a =
[[129 151 144 113 118 134 125 127]
 [128 128 128 128 128 127 127 127]
 [110 126 134 121 123 122 110 152]]
a[0][0] = 129
a[1][2] = 128
a[1][1] = 128
a[1][6] = 127
a[0] = [129, 151, 144, 113, 118, 134, 125, 127]
a[1][5] = 127
a[0][1] = 151
a[1][3] = 128
a[:, 3] = [113, 128, 121]

grid =
[[135 128 126 137 111 123 119 140 137 118 128 132 142 118]
 [132 125 132 128 133 127 137 145 125 139 129 131 116 137]
 [129 116 124 136 134 127 127 154 122 127 137 125 130 105]
 [146 129 131 142  99 126 128 139 129 134 121 124 111 137]
 [134 139 128 128 121 112 130 141 110 124 111 152 128 136]
 [128 133 132 129 104 132 121 118 141 134 137 132 139 144]
 [142 137 126 143 128 146 128 153 147 133 121 122 134 137]
 [144 118 122 137 125 130 128 154 131 119 124 121 121 103]
 [127 121 124 113 128 116 125 114 126 108 133 136 145 112]
 [135 125 132 131 125 139 130 119 139 132 126 109 117 123]]
Indices start at 0.
(0, 0) => 135
(3, 12) => 111
(3, 0) => 146
(8, 0) => 127
(5, 0) => 128
(2, 12) => 130
(6, 9) => 133
(0, 13) => 118
(2, 13) => 105
(9, 7) => 119
(2, 2) => 124
(3, 7) => 139
(8, 9) => 108
(9, 8) => 139
(4, 8) => 110
(9, 3) => 131
(4, 6) => 130
(3, 10) => 121
(8, 7) => 114
(6, 10) => 121
(7, 5) => 130
(4, 13) => 136
(1, 11) => 131
(1, 10) => 129
(9, 10) => 126
(6, 0) => 142
(5, 4) => 104
(9, 1) => 125
(4, 9) => 124
(7, 0) => 144
(5, 3) => 129
(2, 8) => 122
(4, 2) => 128
(0, 1) => 128
(2, 10) => 137
(0, 11) => 132
(0, 9) => 118

arr = (122, 129, 138, 156, 107, 131)
arr[0] -> 122
arr[1] -> 129

data =
[[130 145 150 142 131 120 146 149]
 [146 115 134 112 100 137 146 127]
 [143 110 110 124 149 136 133 111]
 [136 131 140 112 125 142 112 122]
 [122 131 117 139 134 116 115 136]
 [115 138 107 138 129 146 142 110]
 [106 135 134 106 130 104 134 126]
 [130 110 123 141 136 135 110 122]]
data[0,0]: 130
data[3,5]: 142
data[:, 7]: [149, 127, 111, 122, 136, 110, 126, 122]
data[2,4]: 149
data[2,5]: 136
data[4,5]: 116
data[1,0]: 146
data[5]: [115, 138, 107, 138, 129, 146, 142, 110]
data[:, 6]: [146, 146, 133, 112, 115, 142, 134, 110]
data[5,3]: 138
data[3]: [136, 131, 140, 112, 125, 142, 112, 122]
data[6,4]: 130
data[7,2]: 123
data[4,6]: 115
data[2,0]: 143
data[3,7]: 122
data[:, 0]: [130, 146, 143, 136, 122, 115, 106, 130]
data[7,0]: 130
data[:, 1]: [145, 115, 110, 131, 131, 138, 135, 110]
data[5,2]: 107
data[3,4]: 125
data[2,6]: 133

W =
128,130,142,131,136,123,128,125,128,128
125,118,114,130,131,127,124,127,123,132
127,114,113,126,125,129,128,125,126,128
128,115,113,127,126,127,124,126,123,128
119,111,113,120,128,134,140,110,123,128
133,116,110,127,118,126,129,127,133,129
119,123,114,141,137,127,122,131,127,131
116,104,112,122,126,136,140,118,135,126
121,118,114,130,128,129,132,126,128,134
116,117,113,134,138,130,120,128,131,125
130,119,112,131,122,125,132,131,132,134
128,116,128,130,126,134,140,127,140,129
128,115,113,130,134,135,132,126,137,125
W[0, 0] -> 128
W[:, 3] -> [131, 130, 126, 127, 120, 127, 141, 122, 130, 134, 131, 130, 130]
W[4, 2] -> 113
W[:, 8] -> [128, 123, 126, 123, 123, 133, 127, 135, 128, 131, 132, 140, 137]
W[11, 5] -> 134
W[6] -> [119, 123, 114, 141, 137, 127, 122, 131, 127, 131]
W[7, 2] -> 112
W[11, 0] -> 128
W[5, 1] -> 116
W[:, 6] -> [128, 124, 128, 124, 140, 129, 122, 140, 132, 120, 132, 140, 132]
W[8, 0] -> 121
W[11, 6] -> 140
W[0, 9] -> 128
W[5, 0] -> 133
W[3, 3] -> 127
W[12, 5] -> 135
W[12, 2] -> 113
W[6, 7] -> 131
W[:, 9] -> [128, 132, 128, 128, 128, 129, 131, 126, 134, 125, 134, 129, 125]
W[5, 3] -> 127
W[1] -> [125, 118, 114, 130, 131, 127, 124, 127, 123, 132]
W[1, 4] -> 131
W[:, 4] -> [136, 131, 125, 126, 128, 118, 137, 126, 128, 138, 122, 126, 134]
W[4, 3] -> 120
W[4] -> [119, 111, 113, 120, 128, 134, 140, 110, 123, 128]
W[2, 3] -> 126
W[10, 9] -> 134
W[2, 4] -> 125
W[2, 7] -> 125
W[:, 5] -> [123, 127, 129, 127, 134, 126, 127, 136, 129, 130, 125, 134, 135]
W[3] -> [128, 115, 113, 127, 126, 127, 124, 126, 123, 128]
W[3, 5] -> 127
W[12, 1] -> 115

B = [135, 121, 156, 128, 124, 125]
B[0] = 135
B[4] = 124
B[1] = 121

A =
[[131 128 102 126 130 119 121 136]
 [133 126 137 135 140 132 127 130]
 [128 126 127 146 132 135 125 132]
 [128 126 127 146 130 133 126 132]
 [133 128 134 138 139 132 126 128]]
A[-5,-8]: 131
A[4,4]: 139
A[-2,-7]: 126
A[-1,-6]: 134
A[1,6]: 127
A[2,7]: 132
A[-3,-7]: 126
A[4,7]: 128
A[1,7]: 130
A[0,4]: 130
A[-2,5]: 133
A[2,5]: 135
A[4,-5]: 138
A[-5]: [131, 128, 102, 126, 130, 119, 121, 136]
A[3,-6]: 127
A[0,6]: 121
A[:, -5]: [126, 135, 146, 146, 138]
